Look-ups in named tables: a row name and a column name give one cell, copied from the table.

Makudus =
|  | Ner | Sakav | Tasigo | Noke | Rugodib |
|---|---|---|---|---|---|
| Devi | -52 | 5 | -48 | -24 | -9 |
| Dimo | 52 | 47 | -43 | 3 | 26 |
| Bebavut | 10 | -16 | -7 | 14 | 18 |
| Rosamev | -2 | -52 | -18 | 24 | -26 |
| Kedo | 41 | -56 | 40 | 6 | -27 |

Ner of Dimo: 52
Tasigo of Dimo: -43
Noke of Kedo: 6
Sakav of Bebavut: -16
Rugodib of Bebavut: 18
Tasigo of Rosamev: -18
Rugodib of Rosamev: -26
Noke of Rosamev: 24
Sakav of Rosamev: -52
Rugodib of Kedo: -27
Sakav of Kedo: -56
Tasigo of Kedo: 40
Ner of Rosamev: -2
Ner of Kedo: 41
Sakav of Devi: 5
Tasigo of Bebavut: -7
Sakav of Dimo: 47
Rugodib of Devi: -9
Ner of Devi: -52
Row with the largest Ner: Dimo

Table Biput
	Lam	Vopuriz	Betabud	Tidegum	Satema	Sop	Mil
Sileduv	5415	7195	5029	5513	6409	5798	5986
Zulub	6117	8558	6413	5562	5077	5828	6003
Nobidu	4679	7053	6427	6266	7506	5887	7395
Geboko	8073	1377	6626	4649	4718	6698	6568
Bor	6439	4433	4608	6106	3193	6393	5514

Sop of Zulub is 5828
Tidegum of Nobidu is 6266
Satema of Zulub is 5077
Mil of Zulub is 6003
Vopuriz of Nobidu is 7053
Satema of Geboko is 4718
Betabud of Nobidu is 6427
Mil of Bor is 5514
Vopuriz of Geboko is 1377
Tidegum of Zulub is 5562

Sudes.tsv
	Fur	Bobiti	Gufon	Zes
Faf	4197	1059	5474	7501
Fif	4374	6454	9372	4320
Tibes	2672	9043	2740	7521
Pelam	8273	3833	4666	2007
Dopofi	7479	7083	5492	2908

Zes of Tibes is 7521
Gufon of Tibes is 2740
Zes of Dopofi is 2908
Zes of Pelam is 2007
Fur of Fif is 4374
Zes of Faf is 7501
Bobiti of Dopofi is 7083
Gufon of Dopofi is 5492
Bobiti of Faf is 1059
Gufon of Faf is 5474
Fur of Pelam is 8273
Zes of Fif is 4320
Fur of Dopofi is 7479
Gufon of Pelam is 4666
Gufon of Fif is 9372
Fur of Faf is 4197
Bobiti of Pelam is 3833
Fur of Tibes is 2672
Which row has the largest Fur? Pelam

Table Bel
         Kazag  Panani   Bis
Zug       6354    3001  3739
Tef       6983    3366  4957
Binenol   7503    3679  4647
Gif       7588    4149  4850
Nifo      2398    6389  5172
Dadafo    5978    4536  5736
Zed       5864    3719  4708
Tet       4804    4932  4152
Riza      6570    3766  5641
Kimo      5227    5327  5861
Bureza    3083    4784  3922
Luv       6663    4724  6003
Bov       6798    4708  5586

Kazag of Zed = 5864
Kazag of Tet = 4804
Bis of Binenol = 4647
Kazag of Nifo = 2398
Kazag of Dadafo = 5978
Bis of Dadafo = 5736
Bis of Gif = 4850

Kego:
,Kanif,Zal,Nam,Rokis,Gak,Tenona
Pud,9345,4463,6045,5833,7534,484
Pefe,3123,5442,5223,7016,5253,4441
Vame,5449,6782,7896,7116,6961,6150
Zuromi,6780,9577,4406,6097,4152,3863
Bazakol,5167,1826,6205,3322,4431,7738
Lam,4575,3111,4057,4465,3626,6792
Tizog,2688,3750,8422,7062,4153,4486
Mov,7343,4833,1379,7943,7472,4814
Gam,7303,4203,4962,3375,5342,2455
Kat,5045,6189,5777,2904,5332,3494
Nikosa,7021,3335,6412,7100,6496,4325
Zot,2043,6572,3889,4790,8335,5011

Zal of Nikosa = 3335
Gak of Pud = 7534
Kanif of Bazakol = 5167
Nam of Zuromi = 4406
Kanif of Kat = 5045
Rokis of Gam = 3375
Kanif of Pud = 9345
Zal of Zot = 6572
Zal of Mov = 4833
Tenona of Nikosa = 4325

Mopeb:
        Mef  Tiboku
Tam    4296    1714
Bim    4045    3537
Gedir  5960    9129

Gedir, Tiboku => 9129
Gedir, Mef => 5960
Tam, Tiboku => 1714
Bim, Mef => 4045
Tam, Mef => 4296
Bim, Tiboku => 3537

Vodi =
	Relez	Gemago	Lisodag	Nure	Temotu	Gad	Bak	Sigepi	Vope
Lipo	84	10	146	106	112	47	117	147	132
Kupekas	56	100	137	120	133	98	127	204	193
Fuv	99	119	131	111	142	120	88	152	210
Kize	104	139	92	105	145	137	125	144	167
Sapo	111	144	131	125	164	179	140	181	169
Kek	152	148	111	145	123	181	83	180	156
Bav	129	177	95	128	130	189	84	150	135
Ber	128	207	55	151	134	201	122	137	160
Tam	166	194	26	119	149	223	124	131	133
Som	208	189	36	109	149	239	110	114	114
Gima	140	243	115	141	161	215	115	122	114
Vos	138	240	97	133	112	254	73	181	154

What is the Gad of Som in Vodi? 239
What is the Bak of Kek in Vodi? 83
What is the Vope of Sapo in Vodi? 169
What is the Gemago of Som in Vodi? 189
What is the Temotu of Lipo in Vodi? 112
What is the Lisodag of Sapo in Vodi? 131
What is the Nure of Gima in Vodi? 141

